These are the activations of a small neural network, seen along a few directions. Each row is one input.
Each table varies a few parts of the input and shows all the possible inputs, shuffled.
A made-up example of a description, with smaller parts first: values(2) and (point or line(9) or (line(4) and ring(8))).
Shared parts are said once, and a part with two or three values counts as separate values.
In the rows, zero is written as 128.

Other details of the inputs shift rows strongly along two fixed directions, in all tables alike. That doesn't count.

Table:
x1: [164  87 150 136 117 116 148 127 145 169 170]
x2: [154 138  91 170 132 122 129 184  97 132 130]
x3: [126 117 144 107 170 138 157  83 162 145  93]
x4: [160  97 145 105 129 126 111 133 170 120 162]
x5: [134 162  86 140 114 146 126 157  94  89 144]
x6: [105 153  92 141 138 125 114 156  81  91 158]
x7: [149 114 153 102  81 124 107 113 144 119 158]
x8: [143 158  99 136 118 157 107 157  80 101 135]
x9: [ 66 167  99 133 154 125 136 130  84 106  70]
x10: [149 135  97 184 130 129 126 180 100 124 129]
x11: [128 129 163 107 165 143 152  86 152 154  91]
x12: [136  98 135 139  66 126 113 125 152 155 162]
x13: [101 128 122 125  95 123 136 100 160 179  82]
x14: [118 132 150 111 161 132 171  87 166 142 101]
x15: [ 41 135 129 139 134 110 133  76 156 185  46]
x16: [169 144 121 149 157 135 144 149  72  95 137]
x17: [137 107 149  99  79 129 122 124 149 114 162]
x18: [112  92 136 127  93  98 104 128 137 164 176]
x19: [112 129 155 104 140 121 148 112 174 130  78]
x20: [162 152 114 147 143 127 119 169  91  87 127]
x21: [161 109 164 106 125 131 106 136 160 128 160]
x22: [119 121 161 107 154 130 173  92 155 138  89]
x23: [115  95 138 100 118 117  93 113 143 124 180]
x24: [141 146  80 136 122 153 112 153  90  92 137]
x25: [ 84 198  89 143 190 139 164 126 128 116  13]
x26: [160  84 156 150 115 123 144 123 147 162 171]
x27: [114 150 105 137 140 136  95 155  67 103 149]
x28: [120 106 159 104 104 103  94 111 131 120 173]
Each input here is: line(4) and (values(2) or ring(5)).
Q: Changing only the line(4) part turns x20 into x28. The same change can be made to x4. Which row results?
A: x23
Q: A walk changes only the line(4) part. It starts at x18 and steps to x13. List the rest of the walk in order.
A: x2, x1
Q: Change only the values(2) part in x1. List by row number the other rows that result.
A: x26
Q: Which other rows agree with x24 in the line(4) part? List them by row number.
A: x5, x7, x8, x12, x13, x17

Table:
x29: [136 117 140 129 138 118 126 119 136 139 138]
x30: [131 135 139 112 128 130 140 102 155 128 107]
x31: [160 100 152 118 114 123 116 140 158 127 168]
x32: [152 113 139 125 117 134 133 130 146 126 142]
x33: [128 145 118 132 141 144 143 138 104 110 122]
x34: [147 104 146 122 119 124 133 129 125 123 171]
x35: [130  84 132 105  89 111 105 125 151 132 181]
x36: [107 128 133 130 113 126 109 116 121 132 100]
x37: [108 150 130 115 154 129 138 100 152 132  70]
x38: [155 104 149 114 120 130 113 147 129 111 193]
x39: [103 135 123 136 108 109 122 139 128 128 132]
x40: [103 151 122 136 157 128 155  95 130 149  59]
x41: [105 149 120 134 151 137 162 106 139 153  52]
x42: [145 110 140 125 131 122 121 138 118 118 169]
x43: [110 144 124 132 157 131 148 118 139 148  71]
x44: [129 185  31 204 141 156 108 210   5  72 151]
x45: [127 119 137 108  98 123 103 124 137 149 151]
Q: Describe the family of inputs behind these rows.
A: values(5) or (values(2) and ring(6))
Q: Change only the ring(6) part in x31. List by row number the other rows that result.
A: x29, x37, x38, x42, x43
Q: Change only the values(2) part in x43. List by row number the other rows that result.
A: x41

Table:
x46: [147 192  97 174 222 161 153 160  48  95  29]
x47: [126 140  92 192 121 127 163 142 124 189  60]
x48: [ 86 168 108 141 127 140 127 131 132 113  70]
x49: [171 114 112 130  75 139  94 158  81  89 202]
x50: [163 109 114 123  84 130 105 156  66 105 218]
x51: [ 87 171 103 131 142 116 119 150 127 129  85]
x52: [151  85 169 103  59 131  96 127 151 126 219]
x53: [ 89 153  93 151 149 122 127 103  96 137  93]
x54: [143 163 144 146 186 123 173 125 110 111  80]
x55: [156 113 177  81 162 149 148  80 206 165  98]
x56: [171 117 107 139  78 131  88 177 100  73 203]
x57: [187 142  87 167 166 146 173 206  45  54 170]
x58: [ 78 112 158 117 123 114 122  70 179 174 134]
x59: [ 88  83 157  95 123  99 108  83 182 163 108]
x60: [ 97 166  97 122 139 108 118 134 125 128  68]
x61: [ 73  90 166 102 128 106 112  93 191 169 112]
x62: [146 101 158  90 153 139 171  80 209 144 117]
x63: [144  84 167  99  70 122 107 129 133 140 236]
Q: Describe the family of inputs behind these rows.
A: point or ring(5) or (values(2) and ring(6))
Q: Change only the values(2) part in x48. List by row number the other rows that result.
A: x56

Table:
x64: [163  76 168 104 112 109 101 129 166 129 223]
x65: [151 105 115 175 115 121 132 168  97 142 170]
x66: [ 90 148 110 130 133 113 136 114 134 126  75]
x67: [138 122 106 166 141 127 145 138 118 156 125]
x68: [158 126 121 165 127 131 149 148 128 147 110]
x69: [126 142 115 136 143 137 138 123 111 123 134]
x70: [107 142 119 129 156 138 143  91 118 135  82]
x71: [123 131 111 124 120 136 104 136 109 130 115]
x72: [110 152 116 137 118 124 129 142 117 123 128]
x73: [147 125 101 132  93 139 109 151  96 109 168]
x74: [144 129 114 140 129 137 129 157 106 108 185]
x75: [151 126 110 160 141 130 150 147 123 154 117]
x76: [136 111 114 143 120 121 122 160 100  97 173]
x77: [110 105 172  95  98 110 121  69 176 160 120]
x78: [116 144 119 118 165 125 145 117 134 131  73]
x79: [115 100 177  93 136 119 122  79 185 168 128]
x80: [106  92 179  98 112 119 131  69 171 159 124]
x81: [122 145 128 124 153 127 145 120 137 123  63]
x82: [121 133 110 129 136 135 146 129 117 120 134]
x83: [108 132 120 143 141 124 129 141 119 113 128]
x84: [118 123 129 131 137 126 125 135  98 129 122]
x85: [146 122 110 144 138 128 118 157 112  98 180]
x86: [108 131 118 134 126 130 145 138 107 120 129]
x87: [149  99 180  99  98 127 134 115 190 137 166]
x88: [ 92 156 123 130 146 110 124 120 132 136  76]
x89: [168 131 126 138 136 142 119 150 100 107 173]
x90: [169  87 169  98  97 125 122 137 172 130 223]
x91: [134 138 117 131 151 131 135 142 134 112 126]
x92: [163  89 182  98  98 128 125  95 173 136 158]
x93: [117 103 175  99 130 126 127  65 184 161 131]
x94: [ 95 144 107 121 136 127 119 117 133 134  69]
x95: [139 141 121 131 125 141 150 142 121 110 115]
x96: [ 91 141 121 129 137 130 153 103 114 137  81]
x97: [130 129 110 166 114 112 133 144 118 158 119]
x98: [113 131 129 138 146 118 122 142 114 121 127]
x99: [149 134 130 129 138 137 131 140 110 118 107]
x100: [149 145 135 140 138 145 131 130 115 113 114]
x101: [105 105 163  91 110 115 103  92 199 160 118]
x102: [143 123 131 148 124 134 113 149  87 109 177]
x103: [131 126  98 164 112 132 123 147 122 158 114]
x104: [106 139 120 123 162 132 138 105 119 141  79]
x105: [118 151 117 137 117 123 126 131 108 125 126]
x106: [145 142 131 135 147 129 128 148 126 110 112]
x107: [ 98 138 108 128 158 127 147 106 136 125  83]
x108: [120 147 123 123 156 141 148 100 123 134  75]
x109: [159 126 112 128 123 137 139 162 106 104 174]
x110: [112 142 113 130 111 121 134 137 114 122 126]
x111: [141 141 127 128 156 137 126 141 114 128 121]
x112: [122 136 122 129 123 117 115 135 103 129 118]
x113: [116 131 135 136 144 128 119 139 104 131 126]
x114: [122 153 139 128 157 139 137 121 132 134  66]
x115: [107 109 179  94 111 105 110  87 183 169 120]
x116: [115 152 127 133 153 134 146 122 149 118  69]
x117: [139 127 102 141 109 133  96 166 117 101 170]
x118: [114 138 124 140 131 132 136 130 104 124 130]
x119: [106 101 168  90 107  93 119  86 187 157 118]
x120: [147 136 124 145 110 125 103 149  92 110 173]
x121: [115 132  97 131 117 132 114 139 124 112 117]
x122: [154 120 109 135 122 134 131 142  92 107 179]
x123: [ 90 136 124 128 153 117 139 116 122 133  76]
x124: [161 119 109 132 131 129 128 162 112  95 170]
x125: [139 146 119 129 143 140 142 132 116 122 127]
x126: [146 146 130 134 129 141 142 133 121 115 119]
x127: [ 95 154 114 126 123 121 143 103 119 137  77]
x128: [124  98 164 106  95 100 109 112 184 138 169]
x129: [143 133 122 123 150 135 131 137 108 125 117]
x130: [154  89 167  88 103 122 137  97 173 145 170]
x131: [124  93 151  93  76 126 114 110 178 145 166]
x132: [ 97 155 116 131 134 146 116 104 128 139  75]
x133: [168 120 118 139 119 131 128 165 114  87 160]
x134: [131 126 123 144 118 132 127 165  99 108 181]
x135: [ 86 158 108 126 127 143 130 120 140 138  80]
x136: [123 151 125 125 137 140 159 107 129 127  68]
x137: [128 127 114 128 151 121 129 131 116 118 127]
x138: [124 134 110 130 113 143 110 122 108 123 119]
x139: [150  94 173  94 127 112 118 115 184 142 167]
x140: [145 133 106 137 100 142 104 155 101 111 172]
x141: [146 127 115 135 113 138  87 164  99 117 166]
Q: Changing only one part turns x76 into x133. The same change can be made to x118. Which row results?
A: x126
Q: Changing only one part turns x137 into x94. The same change can be made to x74. Which row results?
A: x135
Q: Describe the family of inputs behind these rows.
A: line(6) and (point or (values(2) and ring(6)))
Q: Which other rows agree with x105 in the line(6) part? List them by row number.
A: x66, x72, x77, x88, x97, x110, x112, x115, x119, x120, x127, x128
Q: A walk changes only the line(6) part. It starts at x114 and steps to x111. List the rest of the walk in order.
A: x79, x113, x115, x141
Q: Change only the ring(6) part in x81. List by row number the other rows that result.
A: x92, x95, x99, x133, x136
Q: Change only the ring(6) part in x111. List by row number the other rows that result.
A: x89, x90, x91, x125, x139
Q: Change only the values(2) part in x133. List by row number the other rows that result.
A: x116
